A small network was shown many inputs. Here are its activations along a few directions, one row for each input.
In each table, some parts of the input vary, and every possible input appears once, in random order.
Descriptions start from the smaller parts, as in this example, which fits no table here: one of 3 separate values, together with either a single point or one of 9 places around a ring or (one of 5 places around a ring, together with one of 6 places along a line).
Shared parts are said once, and a part with two or three values counts as separate values.
In the rows, 128 means zero.

Other details of the inputs shift rows strongly along two fixed directions, in all tables alike. That doesn't count.

A family of inputs:
row 1: [ 89  65  91 137 189 126 158 137 175 137 137 139 145 109 138 150]
row 2: [ 89 147 114 159 130 111 105 140  78 136 174 122  75 215 105 135]
row 3: [188 179 163 130  51 139 135 119  79 132 136 115 137 149 112 102]
row 4: [145 201 168 123  76 161 139 114 114 115 135 154 153 112 135 147]
row 5: [ 88  68  95 112 212  94 108 130 145 126 139 111 114 119 126 121]
row 6: [168 110 142  89 140 128 128 126 160 126  79 114 149  63 127 110]
row 7: [191  97 144  96 124 138 156 123 169 129  75 101 165  65 143  91]
row 8: [181  95 127 106 123 123 149 138 177 146  64 101 164  56 138  99]
row 9: [ 74  71  81 114 214  84 108 144 152 132 119 122 105 110 132 128]
row 10: [ 93  68  87 128 193  98 117 144 154 140 131 113 105 149 126 128]
row 11: [ 91  47  88 152 197 119 138 118 178 143 133 141 147 106 138 160]
row 12: [182  97 141 103 122 128 145 127 167 140  81 107 155  77 125 102]
row 13: [ 69 156 114 163 117 144 137 124  95 129 190 152 108 195 114 161]
row 14: [ 88  65  95 117 195  92 113 138 147 127 141 113 113 138 126 121]
row 15: [ 86  72  89 126 201 102 122 146 156 127 123 119 100 151 136 126]
row 16: [185 199 160 140  40 142 134 128  86 140 115 114 130 133 114 106]
row 17: [158 208 166 107  71 148 104 124  86 117 119 130 118 129 122 112]
row 18: [ 85 143 120 151 129 107  99 126  75 121 192 125  83 217 112 123]
row 19: [153 197 166 129  67 170 148 123 112 115 135 151 155 111 138 139]
row 20: [ 91  85 105 141 192 119 123 113 161 131 140 148 142 107 142 173]
row 21: [169  91 139 125 129 153 162 118 176 136  82 145 186  48 155 145]
row 22: [ 70 156 110 143 133 104  92 142  81 118 167 133  74 192 121 131]
row 23: [187 185 168 130  49 142 130 122  89 130 126 118 130 146 103 110]
row 24: [ 71 145 119 166 134 128 107 117  93 117 189 165 102 180 133 177]
row 25: [184  77 126 125 120 151 174 107 190 150  76 131 199  38 141 143]
row 26: [184 197 178 117  49 157 129 118  98 109 110 124 128 137 126 103]
row 27: [ 61 152 124 159 134 139 130 135  99 111 180 164 104 186 132 162]
row 28: [170 110 135  94 132 130 136 137 166 135  74 112 152  65 133 103]
row 29: [ 81 155 127 138 132 114  89 133  84 112 173 134  76 201 110 131]
row 30: [167 203 161 123  49 150 126 129  95 115 106 123 127 137 137 104]
Each input here is: one of 5 places along a line, together with either one of 2 separate values or one of 4 places along a line.
The inputs of row 11 and row 24 match in every part but the place on the line of 5. If row 10 is changed in the same way as row 11 into row 24, which row does it become?
> row 28
Change only the choice among 2 separate values in row 13. List by row number the other rows that result.
> row 25
Which other rows agree with row 15 in the place on the line of 5? List them by row number.
> row 7, row 21, row 26, row 27, row 30
Change only the choice among 2 separate values in row 19. List by row number the other rows that result.
> row 24
